A small network was shown many inputs. Here are its activations along a few directions, one row for each input.
In each table, some parts of the input vary, and every possible input appears once, in random order.
A made-up example of a description, with smaller parts first: one of 4 places along a line, together with either a single point or one of 11 places around a ring or (one of 3 separate values, together with one of 8 places around a ring).
Shared parts are said once, and a part with two or three values counts as separate values.
In the rows, 128 means zero.

Other details of the inputs shift rows strongly along two fixed directions, in all tables alike. That doesn't count.

A family of inputs:
r1: [ 85 210 124 111 146 101 131 184 134 170 150 131 138  89 133  92]
r2: [141 121 134 123 133 123 122 128 131 123 130 119 112 137 116 138]
r3: [133 113 128 126 137 119 124 120 128 125 136 125 117 132 132 134]
r4: [144 127 134 125 133 120 121 125 130 124 134 117 111 137 111 136]
r5: [122 109 124 135 125 132 124 122 127 134 149 143 123 132 126 127]
r6: [137 113 135 126 135 114 123 131 127 123 134 126 110 128 123 138]
r7: [126 113 123 129 132 130 120 119 131 121 147 130 119 142 130 132]
r8: [132 125 124 134 130 132 119 113 130 123 144 125 120 148 121 131]
r9: [139 118 133 121 137 117 125 131 131 122 135 124 110 133 120 137]
r10: [134 114 131 117 140 141 126 121 130 129 132 131 114 110 122 132]
r11: [141 145 104 143 100 127 149 134 143 123  43 110 156 139 150 127]
r12: [125 126 101 149  87 143 155 139 143 128  53 135 160 133 157 123]
r13: [133 112 131 123 140 137 126 121 128 132 131 135 115 105 126 133]
r14: [132 116 124 136 122 142 120 112 127 131 147 133 123 144 113 128]
r15: [129 111 124 132 124 143 121 116 128 131 147 135 123 143 117 128]
r16: [ 71 197 117 123 141  83 128 186 133 161 165 138 143 113 151  93]
r17: [137 137 108 137 103 149 155 139 142 128  37 122 151 109 150 127]
r18: [124 114 164 135 127 148 129 120  92 112 153 134 172 108 125 145]
r19: [129 121 124 131 130 134 121 118 131 123 142 126 122 147 127 132]
r20: [133 123 130 120 138 123 122 117 132 125 138 118 118 142 122 132]
r21: [135 135 170 120 118 132 132 101  85 104 134 136 141 109 115 116]
r22: [134 116 128 121 138 123 123 119 132 124 138 123 116 137 129 134]
Description of these inputs: either one of 2 separate values or (one of 4 places along a line, together with one of 5 places along a line).

A family of inputs:
r23: [126 118 130 117 145 120 116 126 131 128 156 128 108 134 122 132]
r24: [132 125 131 123 140 120 114 123 128 130 158 121 111 140 112 132]
r25: [131 126 112 137 115 127 142 141 142 128  80 122 137 128 146 131]
r26: [126 119 129 120 143 127 118 124 131 136 158 130 104 129 118 130]
r27: [128 127 148 116 135 134 123 122 114 128 160 134 124 122 110 127]
r28: [129 139 124 135 114 143 144 131 126 124  81 124 157 111 142 128]
r29: [132 118 128 124 142 128 116 124 132 137 157 131 106 127 114 132]
r30: [133 125 130 122 139 126 114 118 129 133 158 123 107 138 110 127]
r31: [127 120 129 116 143 126 116 122 131 132 157 131 104 132 119 127]
r32: [129 136 126 136 108 130 146 127 122 124  80 130 151 115 144 120]
r33: [132 116 129 125 143 122 117 128 132 134 157 129 110 130 116 136]
r34: [129 138 127 139 105 136 144 134 122 120  81 131 149 115 140 122]
r35: [130 126 131 121 142 125 116 116 132 130 159 127 106 138 112 128]
r36: [ 69 228 114 111 143  78 134 202 142 173 155 134 142 104 150  80]
r37: [132 134 131 134 107 135 146 138 125 120  83 126 157 121 139 128]
r38: [129 139 111 133 114 122 142 141 142 125  82 121 139 132 149 126]
r39: [126 126 148 124 136 124 120 125 112 121 160 133 122 120 117 129]
r40: [117 133 108 148 101 140 142 135 134 130  94 136 159 138 149 120]
r41: [182  44 142 143 109 165 130  59 113  83  88 124 121 143 119 165]
r42: [116 117 130 134 131 131 117 122 122 130 173 137 131 145 125 130]
r43: [131 136 127 136 116 138 143 134 126 121  83 121 160 114 145 132]
r44: [131 127 132 122 144 119 117 123 128 130 158 125 109 141 118 132]
Q: Changing only one part turns r28 into r43. The same change can be made to r40. Which row results?
A: r42
Q: What is each input in this table made of?
A: one of 2 separate values, together with either a single point or one of 4 places along a line or one of 6 places along a line
Q: Start at r43 and move only the place on the line of 4, one step at a time. The first step leads to r37. Which rows follow, in order?
A: r39, r41
Q: Change only the choice among 2 separate values in r29. List by row number the other rows that result.
A: r33
